Each row below holds a small network's activations on one record, seen along a few directions.
After each row come some of the record's fields: KERU, DUP, VOGUL, GAREL, NAGE, VUK, FOTUT, POV.
A field that a record lacks is left out.
Other fields move the rows too, some of them a lot.
Strong random noise was added to every row along 13 fixed directions; ignore it. To show where, here is one row again and again, with new noise each time:
-802, -121, 337, 615, -310, -15, -224, -9, -407, 87, -178, -171, -243, -346, -163, -142, 147, 225, 524, 361, 104, 577, 402, 189, 655, 168, -119, 651, -403
-24, 43, -54, -315, 317, 306, -20, -216, -451, -80, 30, 245, 200, -117, 321, -140, -8, 124, 75, 245, 157, -20, 209, 448, 98, 214, -123, -50, 300
160, 549, 280, 238, -194, 49, 143, -26, 234, 41, -309, 119, 268, -10, -56, -237, -203, -5, 41, 69, -411, 538, 97, 158, 106, -140, -30, 74, 161
634, 40, 227, 52, -8, 146, 114, -244, 538, 383, -396, -27, 304, 399, -529, -195, 50, 222, -366, 465, -279, 30, -24, 152, 284, 318, 2, 52, -203
24, -434, -151, -370, 543, -169, -2, -136, 512, 284, -497, -455, -68, 301, -172, 104, 463, -57, 172, -354, -99, -171, -296, 214, 168, 514, -163, -541, 34
-50, -43, -221, 303, -509, 24, 360, 72, -64, -604, 40, -67, -8, 132, -117, 257, -444, -125, 27, 205, 141, 369, -303, -106, -200, 165, 334, 67, 314
117, -236, -78, 185, -342, -91, 84, 208, -493, -666, 264, -81, 531, -142, -219, 170, -134, -586, -107, 69, -142, 245, -42, -198, 59, -366, 275, 305, 135
-222, -149, -122, -267, -410, -176, 49, -193, 72, 521, 321, -81, -474, 221, -90, 149, -41, 111, 390, -384, -778, -115, 310, -548, -120, -95, -90, -387, 313
-45, 247, 155, 284, 353, 49, -222, 273, -528, -100, -158, 66, 392, -503, 60, -370, -160, -388, -379, 458, 405, 628, -167, 242, 455, -266, 247, 508, -62
-104, -37, -235, -72, -640, 324, 177, -135, -133, -448, 386, 64, -47, 256, -63, -86, -159, -731, 47, -681, -238, 31, -86, 81, -163, -265, 177, -456, 651
-485, -329, -118, 143, 255, -239, -161, 193, -249, -337, -214, -165, 38, -270, 38, 111, -7, -208, 314, -275, 166, 282, -211, 160, 71, -17, -1, 184, -50
2, 34, -108, -136, -49, 449, 257, -298, 194, 109, 263, 196, 229, -11, 10, -168, -568, 262, 134, 318, 281, 138, 414, -9, -124, -89, 427, 383, 380
202, 234, -102, -319, 488, 242, -268, -87, -143, 213, 149, 104, 398, -148, -92, 21, 116, -156, -638, 383, 418, -128, -346, -102, 124, -148, 369, -27, 0
-788, 528, -152, 7, 45, 140, -173, -103, -429, -342, 255, 298, 47, -479, 403, 423, -143, 311, 299, 150, 507, 208, -111, -102, -297, -139, 195, 145, 144
402, 98, 192, -286, 519, 422, -319, -88, 309, 314, -281, -85, 509, 45, -324, -492, 360, -527, -452, -310, -66, -78, -110, 493, 472, -240, 99, -191, 64

-55, -230, -67, 99, -553, 303, 57, -33, -264, -651, 340, -82, 150, 112, -258, 185, -8, -191, 65, 25, -12, -66, 67, 55, -87, 14, 174, 138, 69 : KERU=tofi DUP=dum NAGE=kol VUK=poz FOTUT=sened POV=nevap
-163, 23, -129, -110, 138, -205, -36, -164, 331, 317, 105, 218, -49, 3, 85, 65, 13, 209, 0, -310, 102, -282, -9, -304, -308, -165, -22, -74, -210 : KERU=tumo DUP=dum NAGE=lata VUK=poz FOTUT=reb POV=zatag
-227, 277, 121, 43, 374, -868, -458, 354, -526, 544, -49, -36, 108, -552, 165, -39, 337, -483, -193, 51, -362, 589, -289, -637, 319, -560, -190, 76, -424 : KERU=rofi DUP=dum NAGE=kol VUK=poz FOTUT=sened POV=zatag
-164, 182, 323, 358, -500, 269, -201, -106, 218, -269, -371, -244, 288, 44, -540, 408, 643, 16, 49, -68, -174, -13, -57, 88, 336, 36, -70, 18, -357 : KERU=novul DUP=siza VUK=poz FOTUT=reb POV=zatag
0, 69, -100, 19, -175, -173, 291, -84, 309, -94, 45, 160, 121, 26, 148, -36, -284, 131, 339, -291, -93, 101, 161, -156, -397, -227, -5, 154, 43 : KERU=novul DUP=dum NAGE=lata VUK=poz FOTUT=sened POV=zatag
-23, 210, 320, 278, -192, -302, 18, 163, 264, 99, -246, -339, -104, 18, -210, 238, 277, 260, 234, 153, -424, 159, 38, -172, 151, 234, -109, -11, -305 : KERU=tumo DUP=nop VOGUL=kof GAREL=remak VUK=poz FOTUT=sened POV=nevap
-47, 231, 171, 437, -469, 170, -100, 17, -323, -675, -29, 388, -208, 51, -30, 175, -188, 454, 12, 116, -5, -266, -81, 375, -213, 178, -252, 165, -227 : KERU=novul DUP=nop VOGUL=fuzo GAREL=sesat VUK=pari FOTUT=reb POV=zatag
74, -275, -268, -206, -167, 11, 432, -205, -663, -277, 478, -16, 51, 99, 267, 8, 141, -285, -199, 662, 499, -73, 167, -15, 180, 401, 88, -136, 239 : KERU=lub DUP=dum NAGE=lata VUK=poz FOTUT=reb POV=zatag
-390, -309, -117, -27, -98, -40, -146, 51, -150, -176, 188, -57, -70, -146, -129, 470, -107, 405, 427, 70, -79, -84, 165, -218, -216, 29, 36, 243, -59 : KERU=rofi DUP=dum NAGE=kol VUK=pari FOTUT=sened POV=nevap
142, 594, 216, -107, 87, 136, 7, 177, -541, -393, 294, 80, 604, -454, 318, -80, 184, -311, -41, 348, 62, 232, 281, 91, 143, -371, 77, 108, 266 : KERU=rofi DUP=dum NAGE=lata VUK=pari FOTUT=sened POV=nevap
535, -423, 237, -79, 497, -90, 159, -48, 284, 403, 8, -20, 454, 26, -175, -520, -162, -8, -23, 255, -155, -145, 715, 187, 274, -65, -9, 485, -168 : KERU=tumo DUP=nop VOGUL=fuzo GAREL=sesat VUK=pari FOTUT=reb POV=nevap
332, -364, 104, -23, 106, 17, 204, 285, 132, -254, -476, -304, -197, 270, -93, 191, -192, 577, 309, 270, -393, -85, 166, 414, 48, 669, -205, -28, 225 : KERU=lub DUP=nop VOGUL=kof GAREL=remak VUK=pari FOTUT=reb POV=nevap
-67, 145, 157, 52, -176, 57, 47, 72, 416, -47, -295, -151, -210, 158, -26, -142, -9, 58, 461, -401, -414, 187, 131, 245, -39, 1, -112, -225, 192 : KERU=rofi DUP=dum NAGE=lata VUK=poz FOTUT=reb POV=nevap
-133, 460, 424, 162, 247, -181, -332, 297, -77, 198, -64, -88, 214, -468, -102, 178, 102, 386, 242, 277, -446, 258, 356, -242, 173, -428, 36, 445, -282 : KERU=nusil DUP=siza VUK=poz FOTUT=sened POV=nevap
-901, -107, -423, -268, 57, -283, -250, 132, -629, -212, 547, 153, -503, -307, 494, 439, -35, -45, 444, -561, 87, -233, -112, -389, -512, -295, -46, -299, 145 : KERU=novul DUP=dum NAGE=lata VUK=poz FOTUT=reb POV=nevap
150, -722, -208, 247, -356, -303, 78, 271, -523, -407, 16, 88, -325, 186, -83, 112, -492, 226, 49, 224, -244, 39, -182, -40, -241, 272, -193, 339, -68 : KERU=bolu DUP=dum NAGE=kol VUK=pari FOTUT=sened POV=nevap
-123, -116, -211, 220, -625, -242, 549, -150, 40, -474, 254, 94, 117, 54, 98, 286, -399, 102, 375, 118, -84, 254, 276, -363, -404, 28, 68, 183, 189 : KERU=tofi DUP=dum NAGE=kol VUK=poz FOTUT=reb POV=zatag
12, -521, 107, 230, 117, 115, -153, 129, 175, -76, -425, -470, -62, 18, -439, 37, 356, 125, -40, 228, 289, -158, 53, 321, 540, 479, 18, 288, -291 : KERU=tofi DUP=nop VOGUL=kof GAREL=sesat VUK=pari FOTUT=reb POV=zatag
-75, 282, 61, -148, 109, 273, -117, 14, -127, -387, 108, 59, 352, -254, 221, -175, 295, -397, -29, -463, 202, -114, 110, 249, 45, -382, 23, -98, 213 : KERU=tofi DUP=dum NAGE=lata VUK=poz FOTUT=reb POV=zatag
-191, 338, 158, 76, -225, 253, -184, 26, 333, 63, -40, -345, -202, -16, -175, 45, 400, -142, 87, -293, 58, -27, -124, 70, 251, 13, 143, -296, 89 : KERU=tumo DUP=nop VOGUL=kof GAREL=sesat VUK=pari FOTUT=sened POV=zatag
-269, 219, 70, 500, -639, 514, 90, -38, -129, -107, 37, 127, -346, -75, -192, -18, -331, 72, -280, 305, 394, 171, 69, 86, 172, 124, 237, 178, 202 : KERU=tumo DUP=siza VUK=pari FOTUT=reb POV=zatag
-96, -83, -65, -181, 544, -286, -334, 518, -450, 230, 112, 21, -377, -378, 139, 144, -261, 111, -199, -66, -267, -195, -51, -314, -69, -306, 34, -28, 168 : KERU=lub DUP=siza VUK=poz FOTUT=reb POV=nevap
112, -58, -1, 77, 25, -253, 43, -286, 268, 356, -255, 188, -264, 393, -37, -338, 113, -20, -206, -156, 6, -54, -331, 271, -30, 369, -327, -222, -410 : KERU=nusil DUP=nop VOGUL=kof GAREL=remak VUK=poz FOTUT=sened POV=zatag
75, -355, 93, 220, -392, -436, 240, -105, 138, 572, 232, -136, -414, 419, -463, -60, -98, 28, -29, 387, -507, 71, 225, -392, 166, 330, -126, 29, -376 : KERU=nusil DUP=nop VOGUL=fuzo GAREL=remak VUK=pari FOTUT=sened POV=nevap
-200, 84, 237, 301, 22, 189, -38, 147, 234, -287, -185, -156, 85, -152, -83, -102, 19, -3, 211, -162, 159, 99, 115, 338, 139, -3, 60, 219, -120 : KERU=tumo DUP=nop VOGUL=fuzo GAREL=remak VUK=poz FOTUT=reb POV=nevap
150, -258, 174, -7, -265, -123, 314, -199, 124, 419, 409, -87, 226, 48, -57, -414, 40, -161, 186, 184, -126, 70, 709, -358, 226, -275, 105, 358, -62 : KERU=tumo DUP=dum NAGE=lata VUK=poz FOTUT=reb POV=nevap
-36, 170, -173, -182, -107, 47, -8, -306, 228, -38, 203, 285, 96, 205, -11, 473, 81, 415, 43, 1, 4, -433, -98, -197, -485, 102, -8, -95, -55 : KERU=bolu DUP=nop VOGUL=kof GAREL=sesat VUK=pari FOTUT=sened POV=nevap
293, -546, -12, -66, 138, -189, 29, 213, 195, -125, 16, -222, 59, 78, -204, 10, -176, -73, 87, -329, -219, -290, 129, -78, -82, -99, 42, 98, -25 : KERU=tumo DUP=nop VOGUL=fuzo GAREL=remak VUK=pari FOTUT=reb POV=zatag
319, -20, 3, 18, -168, 49, 46, 77, -90, -328, 327, 78, 453, -37, -366, 538, -12, 41, -446, 462, 23, -386, 8, -406, -171, -138, 244, 179, -140 : KERU=tumo DUP=dum NAGE=lata VUK=pari FOTUT=reb POV=nevap
-219, -260, -77, 234, -480, 95, 330, -436, 160, 239, -16, -86, -150, 388, -169, -216, 93, -193, 134, 105, 137, 267, 99, 96, 209, 411, -29, -6, 34 : KERU=bolu DUP=siza VUK=pari FOTUT=sened POV=nevap
130, -444, -324, 19, -438, 332, 354, -548, 378, -580, 554, 329, 276, 682, -317, -149, -285, -467, -229, -291, 564, -437, -259, 266, -525, 31, 272, 35, -120 : KERU=nusil DUP=nop VOGUL=fuzo GAREL=remak VUK=pari FOTUT=reb POV=nevap
-72, -385, -288, -97, 256, 177, 38, 0, 355, -349, -33, 62, -1, 174, -156, 161, -499, 252, 123, -113, 256, -103, -206, 235, -466, 211, 215, 155, 24 : KERU=tofi DUP=dum NAGE=kol VUK=poz FOTUT=sened POV=nevap
226, -118, 46, 294, -359, 15, -217, 237, -622, -369, -13, 536, -230, -31, -95, 183, -499, 656, -226, 376, -317, -261, 17, 42, -259, 11, -226, 405, -261 : KERU=novul DUP=dum NAGE=lata VUK=poz FOTUT=reb POV=zatag
-476, 845, 144, 56, 509, -131, -420, 243, 423, -269, -494, -303, 340, -519, 221, 626, 595, 318, 267, -243, 479, 65, -534, -101, -140, -108, 112, -133, -312 : KERU=tumo DUP=nop VOGUL=kof GAREL=remak VUK=pari FOTUT=reb POV=zatag
-548, -189, -168, 15, -440, 36, 126, -268, 635, 256, 370, -200, -222, 156, -416, 258, -100, 26, 410, -447, -108, -74, 268, -562, -284, -249, 361, 36, 41 : KERU=tofi DUP=siza VUK=poz FOTUT=sened POV=nevap
46, -236, -127, 4, 130, -682, -71, 207, -537, -79, -11, -7, -12, -38, 121, 167, 252, -419, -229, -30, -264, 132, -440, -210, 44, 74, -321, -266, -247 : KERU=tumo DUP=dum NAGE=kol VUK=poz FOTUT=sened POV=zatag
589, -62, 228, -72, 725, 50, -227, 146, 136, 267, -697, -89, 501, -181, -171, 99, 67, 644, -299, 664, -73, -40, 55, 141, 319, 230, -40, 467, -220 : KERU=bolu DUP=siza VUK=poz FOTUT=reb POV=zatag
749, 211, 443, 205, -155, 190, 12, 145, 225, 94, -243, 116, 314, 88, -235, -394, -309, 427, -129, 345, -422, 93, 385, 178, 136, -233, -23, 497, -126 : KERU=nusil DUP=dum NAGE=lata VUK=pari FOTUT=reb POV=zatag
-215, 98, -251, -155, 214, -171, 6, 174, 297, 195, -124, -355, -230, -80, 137, 240, -135, 47, 96, 55, 344, 312, -408, -406, -118, 27, 368, -155, 236 : KERU=rofi DUP=dum NAGE=kol VUK=pari FOTUT=reb POV=zatag

Which values does each new row have?
75, -37, -43, 28, -261, -102, 146, -195, -247, -70, -67, 311, -71, 180, 229, -123, -139, 60, 62, 37, -206, 144, 18, 202, -119, 169, -327, -101, 27 : KERU=nusil DUP=dum NAGE=kol VUK=poz FOTUT=reb POV=zatag
219, 172, -9, -141, 163, -134, -139, 241, -132, 66, -159, -270, 328, -142, -118, 342, 258, -327, -358, 61, -319, 54, -308, -333, 133, -217, 107, -244, 147 : KERU=novul DUP=siza VUK=pari FOTUT=reb POV=nevap
-126, -150, 359, 280, -268, 176, 16, -128, -366, 29, 158, 155, 4, -28, -12, -585, 65, -321, 123, 34, -180, 144, 649, 485, 475, 7, -257, 238, -116 : KERU=tumo DUP=nop VOGUL=fuzo GAREL=remak VUK=poz FOTUT=reb POV=nevap
103, -83, -202, 2, 288, -330, 104, 159, -82, -373, -322, 9, 236, -39, 70, 339, 54, -342, -283, -126, 4, 30, -529, 38, -219, 76, -106, -230, 17 : KERU=novul DUP=siza VUK=poz FOTUT=reb POV=nevap
-433, 401, -272, 156, -305, 198, 193, -24, -454, -574, 265, 185, -215, -39, 236, 406, -335, -77, -226, 334, 586, 227, -465, -37, -272, 212, 265, -232, 364 : KERU=lub DUP=siza VUK=pari FOTUT=reb POV=zatag
221, 68, 109, -215, 342, -237, -54, 435, -337, -48, -50, -63, 1, -160, 255, -76, -167, -104, 173, -107, -623, 263, 130, 72, -18, -206, -132, -118, 301 : KERU=nusil DUP=dum NAGE=lata VUK=poz FOTUT=sened POV=nevap
203, -292, 127, 168, -127, 357, -103, -214, 378, -59, -287, -68, -15, 375, -631, 117, 284, 187, -370, 120, 72, -417, -194, 320, 270, 427, -52, -69, -314 : KERU=lub DUP=siza VUK=poz FOTUT=reb POV=zatag
-386, -45, -252, -128, 76, 165, 110, -20, -426, -156, 15, 14, -609, 63, 483, -323, -41, -341, 135, -96, 530, 220, -287, 502, 23, 473, -131, -482, 467 : KERU=rofi DUP=dum NAGE=lata VUK=pari FOTUT=sened POV=nevap
-104, -34, -58, -145, -304, 55, 171, -78, -120, -44, 201, 161, -348, 209, 170, 91, -226, 210, 347, -139, -398, -101, 235, 103, -270, 253, -167, -304, 330 : KERU=tumo DUP=nop VOGUL=kof GAREL=remak VUK=poz FOTUT=sened POV=nevap
142, -68, -56, -123, 9, -184, 335, -166, 183, 166, -62, 133, 186, 108, 271, -515, -186, -435, 149, -408, -168, 216, 200, 136, -48, -165, -170, -55, 190 : KERU=novul DUP=nop VOGUL=kof GAREL=remak VUK=poz FOTUT=reb POV=zatag
-18, -67, 136, 110, 222, -183, 98, -399, 501, 383, -275, 47, 423, -2, -147, -6, 288, 340, 13, 270, 326, -46, 192, -59, 94, 152, -60, 301, -536 : KERU=tumo DUP=siza VUK=poz FOTUT=reb POV=zatag
286, -331, -122, 13, -443, 54, 9, -93, -201, -61, 314, -238, -56, 285, -363, 300, 274, -43, -374, 486, 55, -287, -110, -331, 186, 243, 156, -83, -162 : KERU=nusil DUP=dum NAGE=kol VUK=pari FOTUT=reb POV=zatag
-208, -189, -114, 71, 98, -234, 150, 261, -52, -134, -146, -203, -283, -105, 109, 278, -212, 199, 230, 155, 134, 280, -107, -117, -43, 211, 102, 108, 150 : KERU=lub DUP=dum NAGE=lata VUK=poz FOTUT=sened POV=zatag
-452, -5, -195, 12, 184, -39, 204, -94, -371, -278, 122, 189, 2, -309, 526, 91, -290, 263, 391, 200, 373, 127, 146, 104, -225, 127, -54, 224, 168 : KERU=novul DUP=siza VUK=poz FOTUT=reb POV=nevap
104, 340, 243, -61, -1, 457, -36, -126, 448, 87, -291, -126, -42, 113, -24, -288, 265, 44, 123, -495, -69, -203, 208, 496, 151, -19, -87, -339, 235 : KERU=nusil DUP=siza VUK=pari FOTUT=reb POV=zatag
100, 118, 47, -526, -27, 638, -77, -24, -19, 100, 308, -591, -114, 23, -109, 372, 596, 217, 231, 192, -101, -399, 446, -148, 387, 156, 353, -451, 561 : KERU=nusil DUP=siza VUK=poz FOTUT=sened POV=zatag
-523, 154, -11, 332, 44, -452, -57, 452, -220, -285, -194, 71, -52, -430, 362, 130, -480, 73, 518, -275, -182, 562, 9, -100, -288, -359, -81, 405, 19 : KERU=novul DUP=nop VOGUL=kof GAREL=remak VUK=pari FOTUT=reb POV=nevap
490, -55, -70, -288, 391, -199, 460, 32, -227, 68, -155, -174, 133, 89, 409, -331, 202, -474, -248, 344, 68, 176, -17, 229, 250, 392, -189, -393, 313 : KERU=novul DUP=dum NAGE=lata VUK=poz FOTUT=reb POV=nevap
152, 86, 120, 49, 203, 50, -253, 75, -373, 127, -303, 154, -43, -133, 139, -44, 41, 461, -146, 596, 51, 211, -84, 198, 229, 282, -181, 243, -183 : KERU=bolu DUP=dum NAGE=kol VUK=poz FOTUT=sened POV=zatag
